Each row below holds a small network's activations on one input, seen along a few directions.
In each table, some parts of the input vary, and every possible input appears once, in random order.
A made-up example of a description, with smaller parts first: ring(5) and (point or ring(9) or (values(2) and line(6))).
Shared parts are said once, and a part with two or three values counts as separate values.
In the rows, zero is written as 128.

Other details of the inputs shift rows strongly along two fixed directions, in all tables alike. That doesn't count.
To show where, the next rows are all for the same input, with only those details redrawn:
[144 130 130 128 136 127 132 115 120 135 132]
[143 133 128 126 136 127 135 118 118 132 135]
[174 156 125  97 138 136 162 100 110 127 174]
[141 138 125 121 137 127 141 125 116 129 142]
[139 115 136 145 136 125 115 109 127 141 110]
[145 127 131 131 136 127 129 112 121 136 128]
[142 135 127 124 136 127 136 120 117 131 137]
[143 133 128 125 137 127 136 120 119 132 136]

A family of inputs:
R1: [145 147 105 109 118 146 136 128 128 127 142]
R2: [136 111 138 149 132 123 120 106 129 135 111]
R3: [ 84  95 122 182 107 130  94 151 156 125  71]
R4: [149 166 103  84 113 144 154 129 131 114 171]
R5: [153 152 128  99 123 140 138 112 137 125 153]
R6: [126 104 163 143 129 121 113  97 132 135 112]
R7: [150 171 101  93 133 139 174 139 110 116 178]
R8: [128 152 119 101 119 137 149 136 131 109 164]
R9: [ 55 125 119 130 124 110 123 208 134 103 124]
R10: [135 113 147 136 138 119 118 113 117 141 113]
R11: [ 73 112 118 157 134 109 113 192 127 127  94]
R12: [135 108 153 126 133 119 105 111 126 145 111]
R13: [141 110 120 160 120 143 114  95 140 137  94]
R14: [142  94 141 163 107 146  85  80 161 141  84]
R15: [ 53 142 120 100 129 106 150 222 117  96 158]
R16: [132 115 137 150 118 135 118 104 144 128 114]
R17: [146 109 120 162 122 145 104  95 140 149  88]
R18: [ 72 110 131 157 124 112 114 173 138 116 104]
R19: [135 100 154 147 134 118 116 100 123 140 105]
R20: [142 150 114 103 126 135 140 134 124 125 149]
R21: [140 136 117 130 128 134 144 117 125 124 135]
R22: [ 67 132 118 120 126 110 120 201 132 114 125]
R23: [117 142 137  89 130 117 140 146 120 123 158]
R24: [171 134 140 108 133 134 126  86 125 138 142]
Question: Describe the family of inputs behind these rows.
Answer: line(4) and ring(6)
Question: Changing only the ring(6) part turns R9 into R18. The same change can be made to R14. Which row results?
Answer: R3
Question: Which other rows does R24 become when the line(4) part takes its other values? List them by row number.
Answer: R1, R12, R20
Question: Which other rows does R11 become when the line(4) part takes its other values? List them by row number.
Answer: R7, R10, R17
